These are the activations of a small network on made-up records, seen along a few directions, one row for each record.
After each row come some of the record's fields: F, S, G, T, U, C.
A field that a record lacks is written absent.
The largest differences between rows may come from other fields.
(in the rows, 500 means zero)
Random noise pushes rows far along 2 fixed directions. That doesn't count. These rows show it; they differ only by the noise:
[555 467 454 467 655 477 583 564 584 588 441 431 412 573 335 526 475 475
 500 517 523 525 487 498]
[515 407 473 459 643 329 554 691 619 626 459 433 463 539 358 444 474 450
 538 479 556 505 546 428]
[592 395 438 562 720 582 628 486 544 675 545 549 385 510 372 786 452 591
 607 484 538 401 396 481]
[540 482 461 436 633 429 566 602 600 566 412 396 426 588 326 437 482 437
 472 522 522 561 521 496]

[434 469 436 483 583 360 492 612 587 555 482 395 477 531 411 368 498 348
 468 517 494 544 587 424] -> F=f2 S=s3 G=g2 T=t2 U=u2 C=c3
[525 634 475 509 443 709 496 270 451 427 490 515 448 559 514 570 502 531
 429 531 429 555 403 622] -> F=absent S=s2 G=absent T=t3 U=u1 C=c1
[513 580 522 441 465 524 483 496 483 443 403 418 505 541 487 380 514 466
 415 560 468 590 509 567] -> F=f1 S=s1 G=g1 T=t3 U=u1 C=c1
[423 395 425 546 543 359 440 615 570 559 546 471 529 462 495 414 469 363
 493 482 509 474 583 388] -> F=f2 S=s1 G=g2 T=t2 U=u3 C=c3
[573 473 515 501 549 584 569 472 472 547 502 548 470 496 476 648 496 606
 570 491 528 448 434 514] -> F=f1 S=s1 G=g1 T=t3 U=u3 C=c1
[473 524 533 474 414 509 446 470 466 405 530 517 557 494 560 442 519 500
 472 481 496 531 505 520] -> F=f2 S=s1 G=g2 T=t3 U=u1 C=c3
[550 457 450 406 667 357 585 611 620 596 439 377 410 629 278 454 495 460
 525 470 544 556 502 476] -> F=f2 S=s3 G=g2 T=t2 U=u1 C=c1
[617 449 411 472 674 442 613 441 624 591 533 499 386 639 326 631 483 554
 587 398 584 481 380 498] -> F=f2 S=s3 G=g2 T=t2 U=u1 C=c1
[538 570 500 430 447 486 482 436 524 399 472 485 502 571 498 402 513 490
 438 489 513 591 471 549] -> F=f2 S=s1 G=g1 T=t3 U=u1 C=c1
[387 409 560 442 375 154 370 746 555 488 542 497 657 445 596 217 517 412
 527 414 559 525 642 372] -> F=f2 S=s1 G=g1 T=t3 U=u1 C=c1
[466 490 557 444 434 345 467 643 506 473 478 463 555 495 495 334 526 476
 500 486 514 534 571 483] -> F=f1 S=s4 G=absent T=t3 U=u3 C=c1
[485 453 486 565 464 384 462 459 570 503 645 652 554 476 615 553 487 564
 589 385 569 418 445 451] -> F=f2 S=s3 G=g2 T=t3 U=u3 C=absent
[498 485 532 585 483 570 500 459 446 534 563 607 536 423 605 662 490 588
 560 504 496 411 463 505] -> F=f1 S=s3 G=g1 T=t3 U=u3 C=absent
[521 389 514 540 567 464 538 536 486 633 608 604 518 411 541 687 489 625
 658 428 554 375 444 431] -> F=f2 S=s1 G=absent T=t3 U=u1 C=c1
[350 469 567 538 359 355 367 654 447 452 521 500 637 379 645 318 530 392
 472 518 466 491 648 425] -> F=f2 S=s2 G=g1 T=t3 U=u2 C=c3
[488 438 603 429 499 364 515 712 505 595 469 491 587 430 516 444 521 570
 597 477 557 465 559 444] -> F=f1 S=s1 G=g1 T=t3 U=u3 C=c1
[520 556 531 528 405 587 472 358 466 418 573 604 532 499 609 581 507 594
 506 448 516 480 421 564] -> F=absent S=s3 G=absent T=t3 U=u3 C=absent
[459 560 520 489 431 470 459 466 506 459 519 514 541 499 562 436 521 499
 485 491 485 524 503 518] -> F=f2 S=s3 G=g2 T=t3 U=u3 C=absent
[393 392 497 519 522 237 438 697 585 605 579 497 574 443 522 392 497 419
 561 436 541 454 607 365] -> F=f2 S=s3 G=g2 T=t2 U=u3 C=absent
[592 459 390 511 645 498 564 365 612 520 588 545 391 632 380 657 466 526
 532 405 564 504 379 504] -> F=f2 S=s3 G=g2 T=t2 U=u1 C=c1
[480 559 531 441 442 503 479 509 474 447 454 445 524 501 517 397 515 486
 446 507 481 554 542 526] -> F=absent S=s1 G=g2 T=t3 U=u3 C=c3
[442 576 603 440 440 485 483 618 454 487 392 416 575 477 516 381 538 491
 458 579 467 553 588 544] -> F=f1 S=s3 G=g1 T=t3 U=u3 C=absent
[422 402 499 558 549 504 493 645 453 655 493 464 524 383 499 551 476 468
 551 528 468 409 588 412] -> F=f1 S=s1 G=g2 T=t2 U=u3 C=c3
[493 488 622 549 472 640 538 538 365 571 518 555 554 379 582 701 515 668
 597 539 483 391 478 530] -> F=f1 S=s3 G=g1 T=t4 U=u3 C=absent
[535 622 480 426 471 624 514 373 471 403 423 426 453 575 456 444 509 475
 395 556 452 614 468 595] -> F=f2 S=s1 G=absent T=t3 U=u1 C=c1
[446 472 450 528 542 418 472 528 561 527 538 483 506 522 465 487 496 422
 498 505 493 492 533 466] -> F=f2 S=s3 G=g2 T=t2 U=u3 C=absent
[603 637 468 402 451 592 528 306 528 335 426 462 435 669 424 442 512 508
 397 499 510 636 400 639] -> F=f2 S=s1 G=g1 T=t3 U=u1 C=c1
[524 527 477 531 487 623 501 400 436 513 489 495 457 493 520 584 486 532
 483 536 454 491 434 552] -> F=absent S=s1 G=g1 T=t4 U=u1 C=c1
[471 429 601 609 502 602 525 555 366 615 587 619 572 339 620 789 496 674
 640 521 485 333 471 490] -> F=f1 S=s3 G=g1 T=t3 U=u3 C=absent
[538 587 477 450 430 469 473 388 568 402 492 502 479 613 499 392 504 492
 442 449 520 586 440 561] -> F=absent S=s3 G=absent T=t3 U=u1 C=c1
[489 440 583 610 500 626 520 523 355 583 573 605 552 344 605 762 503 656
 616 519 477 356 475 501] -> F=f1 S=s3 G=g1 T=t3 U=u3 C=absent
[551 339 465 657 577 513 547 425 510 620 707 735 493 409 600 829 463 671
 708 372 590 277 361 422] -> F=absent S=s3 G=absent T=t3 U=u2 C=c3
[481 648 434 420 532 529 501 455 555 413 348 315 432 638 354 311 517 325
 315 625 413 665 557 584] -> F=f2 S=s3 G=g2 T=t2 U=u3 C=absent
[515 274 540 493 674 267 600 820 576 803 537 537 519 396 424 612 466 584
 735 407 612 338 560 307] -> F=f1 S=s2 G=g2 T=t2 U=u3 C=c1
[585 518 437 524 644 718 609 397 466 559 450 457 385 507 390 688 473 526
 486 564 471 466 443 539] -> F=f1 S=s1 G=g2 T=t2 U=u3 C=c3
[491 540 412 592 584 810 524 344 399 540 460 453 392 457 461 675 460 447
 405 628 371 479 486 542] -> F=absent S=s1 G=g2 T=t2 U=u3 C=c3

Here are new rows. What are their fields?
[507 486 551 541 465 478 494 518 494 503 541 579 547 460 573 560 502 583
 558 466 538 437 482 508] -> F=f1 S=s3 G=g1 T=t3 U=u3 C=absent
[380 424 533 530 393 273 387 682 497 471 543 516 622 407 615 306 509 372
 487 485 508 509 639 382] -> F=f2 S=s2 G=g1 T=t3 U=u2 C=c3
[558 625 541 365 531 556 570 531 506 422 307 329 451 628 350 363 541 478
 394 599 481 641 524 613] -> F=f1 S=s3 G=g1 T=t3 U=u3 C=c1
[520 434 529 495 444 436 464 495 496 481 588 595 547 475 576 530 498 572
 556 410 568 462 465 473] -> F=f2 S=s1 G=g1 T=t3 U=u1 C=c1
[500 447 468 514 590 559 554 555 494 621 465 462 470 471 436 587 472 501
 545 523 486 440 519 458] -> F=f1 S=s1 G=g2 T=t2 U=u3 C=c3
[611 606 472 480 517 728 560 251 457 413 489 527 419 576 469 648 507 589
 456 535 476 548 351 632] -> F=f2 S=s1 G=g1 T=t3 U=u1 C=c1
[559 557 456 443 527 544 546 413 533 411 455 451 438 590 421 454 514 473
 443 509 512 572 469 544] -> F=f2 S=s1 G=g2 T=t3 U=u2 C=c3
[568 560 394 456 635 554 568 405 588 490 426 387 361 665 309 489 488 421
 412 547 474 602 438 565] -> F=f2 S=s3 G=g2 T=t2 U=u1 C=c1
[576 582 530 508 461 642 532 330 486 426 511 590 485 538 550 626 502 625
 503 478 521 487 387 596] -> F=f1 S=s3 G=g1 T=t3 U=u3 C=absent
[490 529 415 400 544 268 468 556 686 466 433 366 450 673 354 209 497 322
 398 461 532 651 546 480] -> F=f2 S=s3 G=g2 T=t2 U=u1 C=c1
[390 377 484 523 544 210 446 720 596 637 571 494 572 436 515 394 492 407
 578 441 541 445 615 342] -> F=f2 S=s3 G=g2 T=t2 U=u3 C=absent
[369 402 582 564 411 351 408 724 430 521 535 538 623 310 646 383 518 444
 536 525 482 416 655 375] -> F=f1 S=s2 G=g1 T=t3 U=u2 C=c3
[503 542 555 503 472 567 518 471 460 506 489 539 525 461 553 562 516 581
 530 513 494 465 476 538] -> F=f1 S=s3 G=g1 T=t3 U=u3 C=absent
[438 542 590 412 419 430 462 654 477 498 375 393 577 478 511 298 536 457
 449 562 482 562 610 508] -> F=f1 S=s1 G=g1 T=t3 U=u3 C=c1
[533 579 446 404 542 487 510 444 583 428 435 397 444 652 376 391 502 419
 400 499 492 637 490 559] -> F=f2 S=s3 G=g2 T=t2 U=u1 C=c1
[492 356 433 543 571 259 467 586 643 572 628 555 509 544 472 498 470 465
 583 368 597 450 487 394] -> F=f2 S=s3 G=g2 T=t2 U=u1 C=c1
[494 543 475 540 409 587 416 352 424 381 552 535 494 507 565 499 507 473
 424 543 440 554 436 571] -> F=f2 S=s1 G=g1 T=t3 U=u1 C=c1
[530 445 613 359 488 273 531 744 548 568 443 467 574 501 456 368 525 581
 602 422 610 505 553 452] -> F=f1 S=s1 G=g1 T=t3 U=u3 C=c1
